Small tables with named rows and columns. After each table, cells are looked up by row and column.

Table nebodef
          fur  lusovef  begep  nevele    zov  dafoz    fol
pupeni  -3.54     3.31  -3.10   -4.25  -4.11  -1.03  -3.06
gar     -3.55     2.83  -1.60   -2.04  -1.13  -1.27  -3.04
vutol   -6.10    -2.45   1.51   -4.10  -2.53  -0.81  -1.74
vunom    1.44     5.07  -5.97   -2.95  -1.81  -1.53  -3.33
vifa    -2.90    -8.53   9.06   -1.57   0.52  -0.85   0.90
papiru   6.74     3.18  -8.20   -5.81  -6.49  -1.40  -0.21
dop     -1.39     0.91  -2.10   -2.54  -5.45  -0.62   0.23
kod     -3.99     3.07  -3.14   -4.55  -4.27  -1.03  -3.45
lozugo   6.51    -6.96  -1.38    5.36   5.46  -0.51  -2.83
megov   -8.82    -7.48   8.01    0.06   2.16  -0.55  -1.47
fel     -1.67    -9.87   5.32   -5.27  -3.72  -0.85   2.11

vutol, dafoz: -0.81
papiru, begep: -8.20
dop, zov: -5.45
vutol, lusovef: -2.45
pupeni, fol: -3.06
dop, nevele: -2.54
vifa, zov: 0.52
megov, dafoz: -0.55
vunom, lusovef: 5.07
lozugo, dafoz: -0.51
vunom, fol: -3.33
lozugo, begep: -1.38
pupeni, nevele: -4.25
kod, zov: -4.27
vunom, fur: 1.44

Table dopiz
	kudule	puvaze	tis
voduma	7855	4613	6317
nolutob	5255	2845	3863
nuneba	6640	2120	4485
solato	4326	6030	1568
turode	5274	4927	6698
lumuzib	1390	6761	6960
bevanu	3534	6730	1516
gonipan	3134	3911	3509
gil	2438	5262	1522
pap	7566	1556	4202
nit	8030	4412	3390
nidem	4009	6039	1929
lasema	7595	1864	2791

nolutob, puvaze => 2845
gonipan, tis => 3509
nolutob, tis => 3863
solato, kudule => 4326
solato, puvaze => 6030
lumuzib, kudule => 1390
nidem, tis => 1929
lasema, kudule => 7595
voduma, tis => 6317
bevanu, tis => 1516
nuneba, tis => 4485
pap, puvaze => 1556
turode, kudule => 5274
bevanu, puvaze => 6730
nidem, puvaze => 6039
nuneba, puvaze => 2120
bevanu, kudule => 3534
gil, puvaze => 5262

fasavi =
	lotalum	tez
fasup	70	22
leti	55	22
vivazur	51	22
nobikib	-52	43
kamenu	51	95
rezip	62	12

nobikib, tez: 43
nobikib, lotalum: -52
rezip, lotalum: 62
rezip, tez: 12
vivazur, lotalum: 51
fasup, tez: 22
fasup, lotalum: 70
vivazur, tez: 22
leti, lotalum: 55
Row with the largest lotalum: fasup

neki:
|  | tikib | fut | fevoga | duku | ger | viz |
|---|---|---|---|---|---|---|
| lifez | 69 | 188 | 179 | 184 | 177 | 180 |
| kul | 123 | 219 | 137 | 148 | 102 | 129 |
| derefeg | 94 | 210 | 135 | 154 | 110 | 173 |
| nup | 50 | 204 | 152 | 164 | 134 | 184 |
| vop | 101 | 214 | 135 | 152 | 107 | 130 |
| tekug | 145 | 223 | 139 | 143 | 97 | 129 |
| panekid | 216 | 101 | 185 | 173 | 231 | 152 |
| lalo | 29 | 195 | 172 | 178 | 162 | 156 |
| rab | 86 | 179 | 186 | 187 | 191 | 155 |
| lis | 50 | 191 | 177 | 181 | 173 | 173 |
| ruvasu | 60 | 187 | 181 | 185 | 181 | 180 |
| til | 73 | 206 | 137 | 157 | 116 | 176 |
| veg | 35 | 203 | 155 | 164 | 137 | 176 |

fevoga of ruvasu = 181
fut of tekug = 223
tikib of kul = 123
duku of rab = 187
ger of ruvasu = 181
duku of veg = 164
viz of lalo = 156
tikib of lis = 50
viz of kul = 129
fevoga of panekid = 185
ger of kul = 102
tikib of ruvasu = 60
ger of vop = 107
viz of lifez = 180
fut of derefeg = 210

mufit:
        bugu  fusetiv  sil
nira     110      231  239
vari     200      198  217
momav    133       71   66
devuz     76      124  133
zev       87       61   55
koz      182      186  194
zevefe   153      130  125
bofo     221       93  241
notori   118      174  201
siraf    230      216   87
napek     97      247  182

fusetiv of bofo = 93
sil of zevefe = 125
bugu of nira = 110
sil of bofo = 241
bugu of koz = 182
sil of napek = 182

Table sibo
,vem,maka
fifufus,6,33
kekel,79,2
tima,5,8

What is the maka of kekel in sibo? 2
What is the maka of tima in sibo? 8
What is the vem of fifufus in sibo? 6
What is the vem of kekel in sibo? 79
What is the vem of tima in sibo? 5
What is the maka of fifufus in sibo? 33

Table besa
cols = zaduvop, sudemob
nizo: [-24, -63]
merez: [5, -31]
dudu: [0, -48]
kalafa: [-6, -37]
besu: [6, -30]
mugesag: [6, -23]
felabi: [6, -31]
senedit: [30, 34]
zop: [42, 92]
lom: [5, -30]

merez, sudemob => -31
kalafa, sudemob => -37
nizo, sudemob => -63
dudu, sudemob => -48
lom, sudemob => -30
felabi, sudemob => -31
merez, zaduvop => 5
besu, zaduvop => 6
senedit, sudemob => 34
besu, sudemob => -30
nizo, zaduvop => -24
kalafa, zaduvop => -6
senedit, zaduvop => 30
felabi, zaduvop => 6
lom, zaduvop => 5
zop, sudemob => 92
zop, zaduvop => 42
mugesag, zaduvop => 6

